These are the activations of a small neural network, seen along a few directions. Each row is one input.
Each table varies a few parts of the input and shows all the possible inputs, shuffled.
Descriptions start from the smaller parts, as in this example, which fits no table here: one of 8 places around a ring, together with either a single point or (one of 2 separate values, together with one of 4 places along a line) or one of 11 places around a ring.
Shared parts are said once, and a part with two or three values counts as separate values.

Other details of the inputs shift rows strongly along two fixed directions, in all tables alike. That doesn't count.

Rows:
x1: [-14   0  -9  10  27  35  -7 -23 -26  12   2 -13  14]
x2: [ -7   8   2   5  29  -4   9  24   0  -8 -44  -1   9]
x3: [-14   1  -6  13  27  36  -3 -19 -27  18   2 -12  15]
x4: [ 18  -2  -5   0 -19 -19   2   2  16 -11   8  11  -7]
x5: [-11  29 -25   9  29  26 -20 -21 -10  -2  15 -21  14]
x6: [  5   0   2  -5 -26 -11  15  12   3 -10   7   6  -9]
x7: [ -1  -1  16  -6  35   3  -6  14   8  -5 -50  -3   5]
x8: [ 23  -6  -1  -1 -18 -21   2  -6  15  -5   5   9  -4]
x9: [-14  25   2  -6  30  -7  -1  19   8 -18 -38 -13  -3]
x10: [ -1  11 -15  13  37  25 -21 -35 -10   4  11 -17  16]
x11: [  5   3  11  -3  38  -6   1   9   1 -15 -42  -3   9]
x12: [-20  22   8   2  24  -3   4  23   7  -5 -42  -8  -1]
x13: [ 10   3   2  -4 -25 -16   2  11   6 -12   8   6  -9]
x14: [-26  18 -18   9  22  35  -6 -11 -24   5   6 -20  12]
x15: [ 16 -18  16  -8 -15  -6   6   4  10   3   1   7 -12]
x16: [-10   1   6  -4 -30  -7  12  12   9  -1   2   5 -17]
x17: [ -3   4  -7   8  35  31 -27 -24 -13  12  10 -22   9]
x18: [ 16  -6  -1  -1 -21 -19   2   9   5 -10   5   8  -8]
x19: [-16 -20  20 -29  -9 -39  -1  20  21   7  20  15  24]
x20: [ -7   8  -2   0  30  -4   3  21   0 -16 -45  -2   8]
x21: [ 15 -13   5  -5 -21 -15  15   3   0  -2   1   8  -7]
x22: [ 12   8  11   0  43  -9 -17   2  25 -14 -38  -5   6]
x23: [  8 -15  -6  10 -19  19  -8 -32 -17  15  47  -3  -2]
x24: [ -6  11 -20   6 -27  16  -9 -26  -1  11  53  -8 -12]
x25: [ -8  -3   5 -18 -10 -33 -10  10  18   1  15  39   3]
x26: [  8 -16   5  -4 -25 -10  16   5  -1   2  -5  11  -6]
x27: [  9 -19  21  -2 -19   0  10   9   7  14  -6  12 -10]
x28: [-15  -2 -11  13 -31  28  11 -13 -21  21  42  -4  -2]
x29: [ 10 -10  -1  -3 -21 -13  15  11   2  -7   4   9  -9]
x30: [  3   6   3  -6 -26 -16  -1  10  12  -8   8   2 -19]
x31: [ 20 -11   4  -3 -21 -21   2   2   4  -4   2   7  -7]
x32: [ -4 -13 -11  10 -25  25  11 -21 -26  29  37  -1   0]
Description of these inputs: either one of 2 separate values or (one of 5 places along a line, together with one of 6 places along a line).
Change only the place on the line of 5 in x29. List by row number the other rows that result.
Answer: x2, x4, x18, x20
Change only the place on the line of 5 in x32. List by row number the other rows that result.
Answer: x8, x21, x26, x31

Rows:
x33: [-11   1   0   0   8  14  -2  -6  -8  10   7  -9   4]
x34: [-6  2 -9  0 10  7 -7 -8 -8  5  9 -3  9]
x35: [ 11  -5   2  -4 -15 -12   4   1   8  -8   7   5  -7]
x36: [-10   1  -6   1   8  11  -2  -3 -10   6   6  -7   8]
x37: [  2  -6  -4   5  12  11  -4 -11 -10   8   3  -5   8]
x38: [ -7   5  -3   2   5  14  -3  -5  -8   5   4 -13  -2]
x39: [  9  -2   0  -3 -17 -11   4   3   8  -6   6   6  -6]
x40: [  4  -2   3  -1 -19 -10   4   4   9  -2   4   5 -10]
x41: [-8  4 -9  3  9  7 -5 -5 -9  6 10 -2  8]
x42: [  0  14   9  -6  33 -16 -10  19  15 -17 -44   1   7]
x43: [  8  -4   1   2 -20  -4  12   5   2  -3  -2   9 -11]
x44: [  5  -2   5  -2 -16 -10   1   6   9   0   7  11  -7]
x45: [  2  -8   2  -3 -16 -12   7   7   5   1   5   9  -2]
x46: [ 12 -15  11  -1 -13  -7   5  -1   8   4   2   9  -4]
x47: [ -1  14   7  -4  30 -13   1  22  11 -20 -48  -7   6]
x48: [-10   6  -5   3   9   9  -6  -9  -4   8  11  -2   6]
x49: [-5  6 -8  8  4 15 -1 -8 -9  4 -1 -4 -4]
x50: [  4  -6   6  -6 -15 -12   2   2  11   1   7  11  -3]
x51: [  6  -6   6  -3 -19  -6  11   8   3  -3   2   0  -9]
x52: [  8  -1   2  -4 -18 -12   1   2  10  -3   5   6  -9]
x53: [  4  -4   5  -2 -20  -7   6   6   7  -2   2   3 -10]
x54: [ 16 -11   7   1 -15  -7   4  -1   7   0   0   5 -10]
x55: [ 15 -13  10   0 -14  -5   2   0   7   2   1   8  -7]
x56: [ -6   1  -9   5   7  14   1  -5 -14   7   1   1   4]
x57: [  4  -9   8  -4 -19  -9  10   8  -1  -1   2   2  -5]
x58: [ -3   2  -7   1   9   6  -7 -11  -9  -1  11  -6   7]
x59: [-4 -1 -8  0 11  7 -8 -9 -8  3 11 -3  8]
x60: [-6  7 -9  4  7  7 -4 -7 -9  2  9 -5  7]
x61: [ -9   2   0   2   8  16  -5  -4  -9   7   5 -10   1]
x62: [ -9  -1  -4   0   7  12  -1  -3 -13   8   6  -9   6]
x63: [  7  -5   2  -4 -17 -14   4   3   5  -4   6   8  -2]
x64: [ -3   9   9  -2  28  -8   2  16   8 -11 -46   5   4]
x65: [  8  -7   6  -5 -14 -11  -2   2   9  -3   8  10  -7]
x66: [ -6   1  -4  -1  11   9  -9 -13  -3   5  13  -3   6]
x67: [  4  -3  -3   6   9  11  -3 -12 -11   4   3  -7   7]
x68: [ -1   6  -7   1   8   8 -10 -12  -4   1  10  -8   0]
x69: [  7   0   2  -1 -18 -12   3   4   9  -2   6   7 -10]
x70: [ -4  12  12  -5  32 -11  -4  22  13 -16 -47  -3   6]
x71: [ -6   7  -9   5   6  10  -2  -5  -5   0   6 -10   3]
x72: [-12   4  -5   2   9  10  -5  -8  -4   8   9  -5   6]
x73: [  8  -1   0  -1 -18 -11   6   6   8  -5   6   6  -7]
x74: [  3  -7   5  -3 -19  -9  10   7   2  -2   3   5  -3]
x75: [-12   2  -2   1   8  13  -3  -7  -5   8   7  -7   6]
x76: [ -7   4  -6   7   6  18  -2  -7 -10   6   1  -1  -1]
x77: [-8  5 -8  4  6  8 -2 -6 -9  2  7 -7  7]
x78: [-10   6  -5   4   8  12  -8  -6  -4   5   7  -6   3]
x79: [  6  -6   2   1 -19  -6  12   5  -2  -1  -2  12  -7]
x80: [ 11   6   9  -1  30 -11  -1  13  10 -17 -44  -5   5]
The inputs of x43 and x79 match in every part but one. If x71 is changed in the same way as x43 into x79, which row does it become?
Answer: x77
The inputs of x70 and x75 match in every part but one. If x44 is changed in the same way as x70 into x75, which row does it become?
Answer: x48
What do these inputs look like to the network?
Answer: one of 6 places around a ring, together with either one of 2 separate values or one of 6 places along a line
Change only the place on the ring of 6 in x80. List by row number the other rows that result.
Answer: x37, x46, x54, x55, x67
Change only the place on the line of 6 in x73. List by row number the other rows that result.
Answer: x35, x39, x47, x51, x71
Change only the choice among 2 separate values in x56. List by row number the other rows that result.
Answer: x37

Rows:
x81: [  3 -11   7  -5 -37  -7  13   8   6   4  13   8 -18]
x82: [-23  14  -9   8  34  27  -3  -3 -18   6 -11 -22  16]
x83: [ 17 -26  13  -7 -42 -14  11   1   8   8  20  18 -16]
x84: [-11   0  -6   3 -15  19   5 -10 -13  13  23 -10  -6]
x85: [  1   5  -6  11  24  21  -5 -10 -10   3  -6 -18  10]
x86: [-17  12  -5   3  27  15  -7   0  -8   2 -11  -4  10]
x87: [ 17 -20  14  -7 -24 -22  12  11   8  -2  -4  18  -7]
x88: [ 15 -20  12  -4 -27 -11   5   1   9   5  12  22  -7]
x89: [ 13 -25   9  -3 -41  -6  11  -6   1  13  29  12 -12]
x90: [ 13 -14  -4   9 -26   8   8 -13  -8   8  26   2  -4]
x91: [-19  15 -22  13  14  36 -10 -24 -24  11  22 -16   4]
x92: [ -7   7  12  -7  17 -12   3  22  11 -11 -37   4   0]
x93: [ -4   7 -16  11  21  28 -11 -24 -22   9  11 -16   8]
x94: [ -4  -1   1   6  27  15  -4  -4  -9   5 -12 -13  14]
x95: [-11  13  -8   4  12  17  -3  -3  -9   1  -5 -13  -2]
x96: [ -8  10  -4   6  41  22 -13 -11 -12   5 -15 -22  12]
x97: [  8  16  15  -8  20 -42   0  28  40 -25 -52   9   1]
x98: [ -6   4  -5  -6  -3  -8 -14   2   0   2  21   3   6]
x99: [ -4  17  14 -15  36 -34 -15  33  23 -23 -47   1   9]
x100: [  4 -13   0   1 -11   6  -2 -13  -6  11  19   9  -1]
x101: [  6   0   0  -8 -21 -26  -5  10  11  -8  15  15  -5]
x102: [ 12  -8  22  -8   7 -21   0  17  20 -10 -33  15  -2]
x103: [ 12   8  12 -18  25 -48  -5  26  30 -36 -43  11  10]
x104: [ -5   6  10  -5   8  -7   3  16  10  -9 -26   1  -6]
x105: [  3 -19   8  -5 -54  -8  20   5   0  11  29  14 -17]
x106: [  4  -5   4   0 -28  -6  15   9   2  -2   2   2 -12]
x107: [-22  14  -6   4  32  26 -11  -7 -11   7  -6 -13  11]
x108: [-15   7 -18   9   2  26  -4 -18 -20  11  24  -6   3]
x109: [  7 -17  11  -3 -55  -5  14   3  10   8  29  17 -22]
x110: [ -9   6  -7   8  29  29 -16 -22 -13  11   5 -17   7]
x111: [ -6   7  12  -9  18 -17   5  27  11 -13 -44   3  -1]
x112: [ 18 -20   5  -2 -38 -13   8  -4   6   4  21  22 -14]
x113: [ -4  14   6  -3  28 -13   0  22  11 -18 -46   7   5]
x114: [ 20 -11   7 -13 -34 -30   2   1  22 -13  25  11  -9]
x115: [  8 -16  -4   0 -60  -3  17  -4  -3   9  42  14 -23]
x116: [-19   8 -12   2  17  20  -4  -6 -18   8   5  -9   8]
x117: [-16  10 -18   8  10  24  -2 -13 -24   9  14 -11   7]
x118: [ -1  -9  -1   3   2  14  -1 -11 -11  11   9  -7   5]
x119: [-19  20 -20  14  34  32  -5 -10 -24   2  -5 -24  15]
x120: [  4  -3   0  -1 -28  -9  15   7   0  -3   5   7 -13]
x121: [-16  29 -20   9  43  13 -19 -15  -1   1  -4 -15  19]
x122: [  9   0  17 -20  12 -42  -4  22  29 -25 -26   9   6]
x123: [ 10 -15   6  -3 -59 -10  21   5   4   5  27  12 -24]
x124: [ 11  12   7 -14  26 -39  -8  19  26 -33 -36   3   8]
x125: [-13  10 -14   4  11  14  -2  -5 -14   3   1  -6   3]
x126: [ -2   1 -13  12   8  31  -7 -24 -20  14  20 -19   5]
x127: [ -2   3 -11  11  10  33 -15 -28 -13  14  24 -11   2]
x128: [ -1  -4 -16   9   0  24  -5 -26 -22  15  29  -6   5]
x129: [ -1  13  11  -5  19 -16   3  25  15 -20 -48   1  -5]
x130: [  3 -16   1   2 -21  10  -1 -17  -6  17  31   6  -6]
x131: [ 11 -15   1   0 -57 -10  22   4   0   3  25  13 -19]
x132: [  3  18   8  -7  29 -39  -3  24  31 -23 -49  13  10]
x133: [-15  25 -17   4  33  18 -28 -11 -10   0  11 -22  12]
x134: [-10   9  -8  10  34  36 -20 -25 -14  13   8 -18  11]
x135: [ -3   4 -12   8  26  19  -7 -15 -18   5  -3 -12  14]
x136: [-13  25 -18   3  35  10 -26  -7  -8  -5   5 -17  13]
x137: [  3   1  -3   6   9  14  -9 -15  -5   4   5  -7  -2]
x138: [-15   4 -11  10  -1  31   3 -12 -19  14  21 -19   3]
x139: [  0  14  12 -10  29 -38  -3  25  31 -18 -47  13  12]
x140: [  1 -10   7  -6 -28 -14  16  14   1   1   3  13  -8]
x141: [ 20 -19   3   2 -38  -8  13  -4   1   3  18  11 -12]
x142: [ -1   0 -12   8   6  27 -10 -24 -15  13  22 -13  -1]
x143: [ -4   5  -1   5  33  16  -8  -5  -8   2 -18 -18  11]
x144: [  3   5   5 -15  24 -29 -10  12  16 -19 -17   4  15]
x145: [ -1  12   5  -1  15 -10   1  17  11 -16 -34   5  -2]
x146: [  5 -15   8  -3 -38 -13  22  15   2   2   9  14  -7]
x147: [ 22 -17  13  -4 -33 -19  13   7  12  -3   1  12 -17]
x148: [  0  11   9  -5  24 -24  10  32  10 -23 -58   3   5]
x149: [ 23 -18  10  -3 -39 -20   9   2  13  -3   9  21 -18]
x150: [ 14  -4   8   0  12 -17   8  15   7 -13 -34   6   6]
x151: [  2   6   8  -2  12 -19  14  28   8 -19 -43   5   4]
x152: [  0 -15   1  -2 -40  -3  18   4  -6   9  22  10  -8]
x153: [ 21 -22  18  -2 -35 -16  16  10  13   0   3  10 -12]
x154: [  5 -22   9  -5 -59 -10  23   7   2  11  28  14 -17]
x155: [ -7   6   9  -6  16 -14   3  21   7 -12 -35   8   3]
x156: [-14  11 -14   1   6  17 -23 -16 -10  11  37 -16   5]
x157: [-9 10 -7  6  3 21 -5 -8 -7  5  9 -8 -3]
x158: [ -9  17  -1   0  26  -5 -11  -1  16  -2 -12  -7  10]
x159: [-10  -6 -17  14   8  39  -6 -30 -29  24  37 -15  15]
x160: [-10  -4  -7   5 -24  23   7 -13 -17  16  33 -11  -5]
x161: [  8   6   3  -2  26  -9  -4   7   5 -13 -35  -1   1]
x162: [  3 -13  -3   3 -17  18  -2 -20  -9  17  33  -5  -7]
x163: [ 19 -15   6   1 -31  -8   5  -5   9   1  15  17 -13]
x164: [  1   0  -3  -8   0  -5 -12 -12   7  -4  26  -7   4]
x165: [ -3  10   9  -7  16 -25  -4  13  27  -8 -24   8   8]
x166: [ -9  12 -15  11  43  30 -20 -23 -18   7   0 -12  17]
x167: [ -1   5   2   3  -2   1  11  10   0  -6 -14  -7  -2]
x168: [ 20 -20   7  -6 -34 -20  11   3   8   0   8  21 -14]
x169: [ -2  -4  -2   3  16  10  -2  -6 -11   5  -5  -6  12]
x170: [ 2 -8 -2  0  4  5 -3 -8 -7  8  6  3  3]
What do these inputs look like to the network?
Answer: one of 6 places around a ring, together with either one of 3 separate values or (one of 2 separate values, together with one of 6 places along a line)
The inputs of x158 and x132 match in every part but the place on the ring of 6. If x81 is changed in the same way as x158 into x132, which row does it become?
Answer: x125
The inputs of x96 and x89 match in every part but the place on the ring of 6. If x153 is changed in the same way as x96 into x89, which row does it become?
Answer: x94
Change only the choice among 2 separate values in x135. List by row number the other rows that result.
Answer: x148
Change only the choice among 3 separate values in x132. List by row number the other rows that result.
Answer: x101, x103
Change only the place on the ring of 6 in x99. List by row number the other rows that result.
Answer: x98, x101, x133, x136, x156
Change only the place on the line of 6 in x155. List by row number the other rows that result.
Answer: x86, x116, x140, x146, x152
Change only the choice among 2 separate values in x109. List by row number the other rows that result.
Answer: x134
